These are the activations of a small neural network, seen along a few directions. Each row is one input.
Each table varies a few parts of the input and shows all the possible inputs, shuffled.
A made-up example of a description, with smaller parts first: one of 8 places around a ring, together with either a single point or one of 11 places around a ring or (one of 3 separate values, together with one of 4 places along a line).
Shared parts are said once, and a part with two or three values counts as separate values.

Other details of the inputs shift rows strongly along three fixed directions, in all tables alike. That doesn't count.
These rows show it; all are for the same input, with only those details redrawn:
[-23   2  21  53  26   0  21   8  12   5  -8  -8 -29 -41]
[-6 11 -3 -4  1 -7 -1 20 -1 10  7  4  0  2]
[-6 11 -3 -5  0 -7 -2 20 -1  9  7  4  0  3]
[  3   6 -15  12 -14  -1  25  -7   4   1   4  -3   1  -4]
[-6 12 -3 -5  0 -7 -2 19 -2  9  8  4  1  4]
[  2   6 -15  12 -13  -1  24  -8   3   1   4  -3   2  -3]
[-41  14  35  50  41  24 -15  -3  -7  -3 -14  -1   1 -28]
[-16  18  -2  21   0  32  -7 -37 -19 -14  -9   2  39   6]

Table:
x1: [ -9  -7  12 -21  -3 -13 -11   3  13   1   0  -2  -8  10]
x2: [ -1 -13  13  45  27  -1  13   4  -6  -6  -8  -4 -31 -49]
x3: [ 13  -7  13 -18   4  -2  -6  13  -1   5  -4  -6  -5   6]
x4: [ -3  -9   3 -15   7  -8   0  13  -2  12  -2   2  -2   3]
x5: [  8   5 -18  -3 -19   7  22 -12  -1   0   0  -2   9  10]
x6: [  4  -5 -14  13 -17  -7  15 -14   9  -1   8   5   1  -9]
x7: [-39  -1  49  52  41  20 -12  -8   0  -1  -6   2   2 -32]
x8: [  8   5   5 -11   8   1   0  18   0   1   6   1  -7  10]
x9: [ 8 -5 14 -7  6 -7 -4 13  4  2 19  9  0  8]
x10: [-7 10 -7 -1 -4 -7 -8 21  5  6  6  8 -2 -1]
x11: [ -6   8  -3 -10   0 -12  -6  13   0  10  -5   3  -7   2]
x12: [-15   1   7  25   1  32  -5 -37 -12 -13  -2   5  37  -3]
x13: [ -6  -5  35  45  22  11  18   9  16  -1 -10 -15 -31 -36]
x14: [ -4   1  -2 -13   6 -12  -3  12  -5  12  -1   0  -1   3]
x15: [ 25   4 -26 -15 -15  14  14 -14 -16  -8  -9 -12  -2  25]
x16: [-20  -4  12  10   4  29 -18 -54  -4 -23 -20  -5  29   4]
x17: [ 21  -4 -18  -4 -18  12  13 -12  -1 -11  11   3  19  12]
x18: [  0   8  -8 -12   5   2  -4  19 -12  12  -9  -9 -15   8]
x19: [ -5  -9   1 -16   4 -19 -14   3   8   3  -3   2  -5   6]
x20: [ -9  11  32 -15  22  23 -42   6 -19  -4 -11   1  22  16]
x21: [11  3  9 -7 -3  4 -7 23  5  1  8  0 -1  4]
x22: [ 13 -16   4   7  -6 -13  31 -17   2   2  -2   1 -10   3]
x23: [-5  6 -2 -4 -2  1 -1 25  3  8  9  5  3  2]
x24: [-7 13 -5 -4 -4 -8 -7 18  3  8  4  6 -3  1]
x25: [  5 -11  17 -17   9 -10   0   7  -1   2   5   3  -5  17]
x26: [  7  -4 -19   6 -20   7  20  -6   4   0   7   1  12  -2]
x27: [  7   0   7 -14   9  -1   0  16  -2   3   1   0  -7   9]
x28: [ -3   0  -5 -14   3 -13 -15   9   6   6  -4  -3  -5   2]
x29: [ -5  -4  -2 -14   4 -15  -8   8  -1   8  -4   5  -5   1]
x30: [-14 -11   6  47  26  -6   1   2  11  -9 -11 -13 -36 -55]
x31: [-22  -1  23 -13  23  12 -34  -1 -18   2  -9  10  27  17]
x32: [ -3  10  -9 -19  -1   1 -17  13   1   2 -12 -15 -20   8]
x33: [  3  -1 -13  -7   6 -13 -12  18 -13   1   6   3  -4 -12]
x34: [ -6  -9  14 -13   4 -13   3  10   0  10   1   3  -3  10]
x35: [ -5  12  -5  -6   0 -10  -6  15   2   9   0   4  -7   3]
x36: [  0 -14   2  14  -5 -19  35 -15   9   4  -2  -5 -16  -8]
x37: [ 6  0  1 -2  2 -3 -4 21 -4  6 11 13  2 -1]
x38: [ -5  10  -5  -9   0 -10 -12  13   8   3   1  -1  -7   4]
x39: [ -6   5  -7  -1  -3  -9 -11  19   5   7   8  10   0  -5]
x40: [ 23  -7  -6   4 -20  10  16  -9   8  -7   7  -5   6  -1]
x41: [ 12   4  13 -12   1   2  -4  17   2   3   2  -4  -7   7]
x42: [ -1  14 -16 -12   1  -5 -14  13 -13   9 -12  -6 -14  10]
x43: [-12   4  27  -6  26  19 -41   9 -16  -6   9  14  26  12]
x44: [ 15 -19  -2   5  -4 -11  28 -17   1   1  -5   3  -8   0]
x45: [  3  -7 -11  -3 -14   0  13 -18  16  -6  -8 -14  -9  -6]
x46: [  5  -7 -12  14 -13  -7  22 -11   7   1  12   3   2  -9]
x47: [ -5   2  -4 -11   3 -13  -8  12  -1  10  -6   3  -6   1]
x48: [ 16  -9  -7  13 -13  -2  23 -13   2   0  11   8   2  -4]
x49: [ 21 -23   7  -1  -8  -4  24 -18   9  -5  -6  -8  -7   1]
x50: [  9  10  -5 -12   8   1  -5  16 -22   8  -9  -3 -16  12]
x51: [ 13   2 -12  11 -12   6  21  -5  -1  -4   6   6   4  -1]
x52: [  2   2 -16   6 -24   7  13 -10  21 -10   4  -8  -3  -6]
x53: [ -6  -7   2 -15   3 -18  -9   6   0   7  -4   8  -3   6]
x54: [-12  -1  27  48  31   3  23   6   7   4 -11  -6 -34 -36]
x55: [  1   4 -16  15 -12   0  22  -5   5  -2   7  -1   3  -7]
x56: [  1 -13  -2   8 -10 -18  19 -22  16  -4  -4  -7 -13  -2]
x57: [-16   7  10  14  -8  32 -22 -51  -1 -24   0   1  39   6]
x58: [ -4  -5  -1 -14   9 -15  -3   9  -5  11   0   3  -1   3]
x59: [  6  -2  12  -3   3 -12  -3  12  -2   8  17  15   2   4]
x60: [ -4   0   3  -6  -4 -16 -16   8  12   3  15   8   0   2]
x61: [ 18 -12  -8   0  -4   3  26 -12   2  -4  -3  -7  -6   2]
x62: [ 13  -5 -29  -9 -23   4  -2 -20   1 -18   2  -8   3  -8]
x63: [ 25   3 -45 -33 -35  14  -8 -27 -28 -13   5   7  46  26]
x64: [  8   6 -27   4 -11  -1  10 -13   1  -4 -15 -18 -18   1]
x65: [-15  16  -9  21  -7  34 -19 -41  -7 -25  -8   1  39   4]
x66: [-17   7   1  34   6  29  -4 -34 -12 -15  -6   2  32 -10]
x67: [ -4 -15  45  47  24   1  17   1  21  -1   2  -9 -29 -39]
x68: [  4  -7 -10   4 -22   1  10 -18  21  -8  10  -4  -1  -7]
x69: [13 -8 15 -8 -1 -3 -9 16  6  3 13  3  0  2]
x70: [  5   6 -17   8 -12  -3  25 -12   2   1   1  -4   0   0]
x71: [  0  -5  24   5   1  32 -12 -52 -17 -21 -15  -4  38  21]
x72: [ -7   2  -2 -10  -7  -1 -16  17  17  -1  10   0  -3  -4]
x73: [-14   9  -8  20  -5  31 -21 -40  -6 -22  -7   2  39   1]
x74: [  2  -1 -11  -2 -17   1  15 -17  17  -6  -7 -13 -10  -5]
x75: [ 7  5  5 -7  5  3  0 22  1  1  8  3 -5  7]
x76: [  3 -12 -10  -6 -13  -2  13 -21  16  -6  -6 -10  -8  -5]
x77: [ 5  8  4 -5  2 -3  0 20 -6  7  6  9 -3  5]
x78: [ 19  -7   3 -14   4  -1 -16  20 -10  -6   4  -4  -6  -9]
x79: [-23   8  20 -11  24  17 -36   7 -21   5 -12   5  25  10]
x80: [  4   6 -19   9 -19  -1  14 -12  14  -6   1  -6  -3  -3]
x81: [ -6   9   0 -15  -4  -2 -12  13  13   1   2  -4 -10   3]
x82: [  7 -15  12 -18  14  -9  -1   8   0   2   2   4  -5  12]
x83: [  5  -7 -15  12 -17  -6  10 -17  16  -6   9   0   1  -8]
x84: [ 31   6 -19 -21 -23  18   7 -18 -17 -10 -11 -17   4  27]
x85: [ 15  -8  -5 -11  10  -2 -11  20 -12  -7   8   1  -7  -6]
x86: [ 17  -7 -11   0  -9  -2  23 -15  -6   1  -5   0   0   3]
x87: [-21  24   6 -11  25  17 -42   6 -34   1 -16  -1  15  18]
x88: [ 15  -2  -8   5 -10  -1  28 -12  -3   2  -5   0  -7   0]
x89: [-23   6  14 -14  22   8 -49  -5 -13  -3 -11   6  21  10]
x90: [ 12 -13  14 -20   6  -4  -6  10  -1   4  -2  -3  -5   6]
x91: [ 6  4  2 -7  4  4 -2 23  1 -1 12  5  0  7]
x92: [ -5   7  -2 -12   4 -11  -2  13  -4  11   0   1  -2   4]
x93: [ -5   3   4  -4  -4 -16 -11  10   5   8  14  13   2   2]
x94: [ -4   1   6  -4   1 -16  -5  11   1   9  18  11   4   3]
x95: [  4   1 -17   4 -13  -6  14 -17  12  -3  -7  -9  -6  -3]
x96: [  5   3 -14   8 -18   6  26  -5   5   2   2  -3   4   0]
x97: [  2   1 -16  -7   1 -12 -19  15 -10   0   2   7  -5 -12]
x98: [ 16 -15  -7   2  -3  -6  26 -15  -2   2  -4   2  -7  -3]
x99: [ -5  -9   3 -14   8 -18  -3   7  -3   9   0   6   0   8]
x100: [-6 11 -3 -5  0 -7 -2 19 -2  9  7  4  1  3]
x101: [  8 -12   7 -17  14  -5  -1  11  -2   3   2   2  -6   7]
x102: [ -7  10   0 -12  -8  -1 -12  17  15   1   5  -3  -7   1]
x103: [ -4   3   2 -13   3  -4   1  17  -1  13  -2   0  -3   4]
x104: [ -8  -4   9 -11   1 -21  -5   5   1   7  -1   6  -6   8]
Question: What is each input in this table made of?
Answer: one of 8 places along a line, together with either one of 2 separate values or one of 11 places along a line
Question: Changing only the place on the line of 8 turns x82 into x49. The same change can be made to x91. Which row results?
Answer: x21
Question: Changing only the place on the line of 8 turns x102 into x77. The same change can be made to x68. Which row results?
Answer: x48
Question: Changing only the place on the line of 8 turns x96 into x75. The same change can be made to x103. Which row results?
Answer: x27
Question: Change only the choice among 2 separate values in x62. List by row number the other rows that result.
Answer: x32
Question: List by row number the other rows that have the place on the line of 8 in common with x70.
Answer: x14, x33, x36, x46, x55, x58, x66, x87, x92, x94, x99, x100
Question: Change only the choice among 2 separate values in x50. List by row number the other rows that result.
Answer: x2
Question: Change only the place on the line of 8 in x25. List by row number the other rows that result.
Answer: x1, x22, x34, x36, x56, x71, x104
Question: A walk changes only the place on the line of 11. It starts at x104 and steps to x53. List the rest of the walk in order.
Answer: x29, x47, x11, x35, x24, x10, x39, x6, x93

Table:
x105: [ -1   1   3  14   9  16   2 -14 -10  -7 -13  -7   0  -6]
x106: [ 16  -1 -21 -17 -23 -25  21  28  20  13  16  -2 -22   2]
x107: [ 12  14 -21 -46 -21  10 -25  -9 -19  -5  -1   3  33  42]
x108: [  8 -19  -7  30  -8 -11  46 -24  22  -4  -9 -16 -31 -28]
x109: [  8  -7 -14  39  -8  -1  45 -10  15  -3  -1 -10 -23 -30]
x110: [-11   1   4  15   1   8  -6 -19   1  -8  -2   2  13  -5]
x111: [ -7   0  10  17   7  12   2 -17  -2  -6  -6  -1   6  -3]
x112: [ -8   5   4  17   4  12   2 -15  -6  -4  -3   2  12  -3]
x113: [ -5   7  -1  19   4  16   1 -11 -11  -6  -2   3  13  -7]
x114: [ -9  -9  32  -5  20  -9 -12  23   6  10   5   6  -8   0]
x115: [ -7  10   8  -9  11  -1 -23  32  -1   6   9   5  -1   0]
x116: [-10   9  -1  16   2  13   0 -14  -8  -4  -5   2  14  -3]
x117: [ 30  -7 -25 -28 -23 -24  22  26  11  10   9  -7 -27   7]
x118: [ 27 -18 -22 -24 -38 -18  26 -18  17  -2  14   3   8  17]
x119: [ 10  12 -19 -40 -16   7 -20  -6 -20  -2  -2   4  28  38]
x120: [ -3 -11  31  -3  21  -8  -9  26   5   9   9   6 -10  -5]
x121: [-19   7   7   0  13 -12 -19  31   8  10   5   3 -13 -12]
x122: [-13   8  -2  13  -4  13 -10 -18   4 -10  -2  -2  13  -6]
x123: [-11  10  -2  17   1  15   0 -12  -4  -5  -5  -1  11  -5]
x124: [ -8   0  -1   6   4   9  -5 -22  -6  -7 -12  -4   7  -1]
x125: [  1  -2   8   9   9  16   0 -18 -12  -9 -10  -3   8   0]
x126: [-11   4  17  -7  16  -8 -18  28  -1  11   6   7  -4   1]
x127: [ -1  -1  17 -12  17  -6 -17  27  -5   7   4   4  -7   3]
x128: [-13  -2  13  -2  20 -15 -14  29   8  10  -5  -5 -29 -14]
x129: [ -4  -1   9   9   9  12   2 -20  -8  -6 -12  -4   5   1]
x130: [ -3   0  17  -7  17  -5 -16  28  -3   7   6   7  -6   0]
x131: [ -8   3   0   7   1  13  -9 -21  -1 -11 -13  -9   4  -4]
x132: [ 26 -12 -17 -17 -11 -29  29  29  10  15   7  -5 -34  -2]
x133: [ 24  -1 -41 -26 -44 -14  18 -13   5   0  15   5  15  21]
x134: [ -5   2   4   8   8  14   0 -20 -12  -5 -14  -4   7   3]
x135: [ -2   5   2  16   3  16   0 -13 -11  -6   0   4  16  -4]
x136: [  9   4 -14 -39 -19   1 -23 -11 -11  -5   5   8  31  33]
x137: [  9 -15 -11  26 -16  -8  40 -24  22  -5  -1  -9 -18 -21]
x138: [-17   3   8   2  14 -16 -13  32   8  12   5   5 -17 -15]
x139: [ -4   3  14  -8  14  -5 -19  29  -5   8   9   9  -1   2]
x140: [ -4  -1   9   9   6  12   1 -20  -6  -7  -8  -3   9   2]
Question: What is each input in this table made of?
Answer: one of 3 separate values, together with either a single point or one of 11 places along a line
Question: Changing only the choice among 3 separate values turns x131 into x117. The same change can be made to x124. Which row results?
Answer: x132
Question: List by row number the other rows that have the choice among 3 separate values in common with x140.
Answer: x106, x107, x111, x112, x114, x116, x119, x123, x126, x129, x134
Question: Change only the choice among 3 separate values in x106. List by row number the other rows that result.
Answer: x115, x122
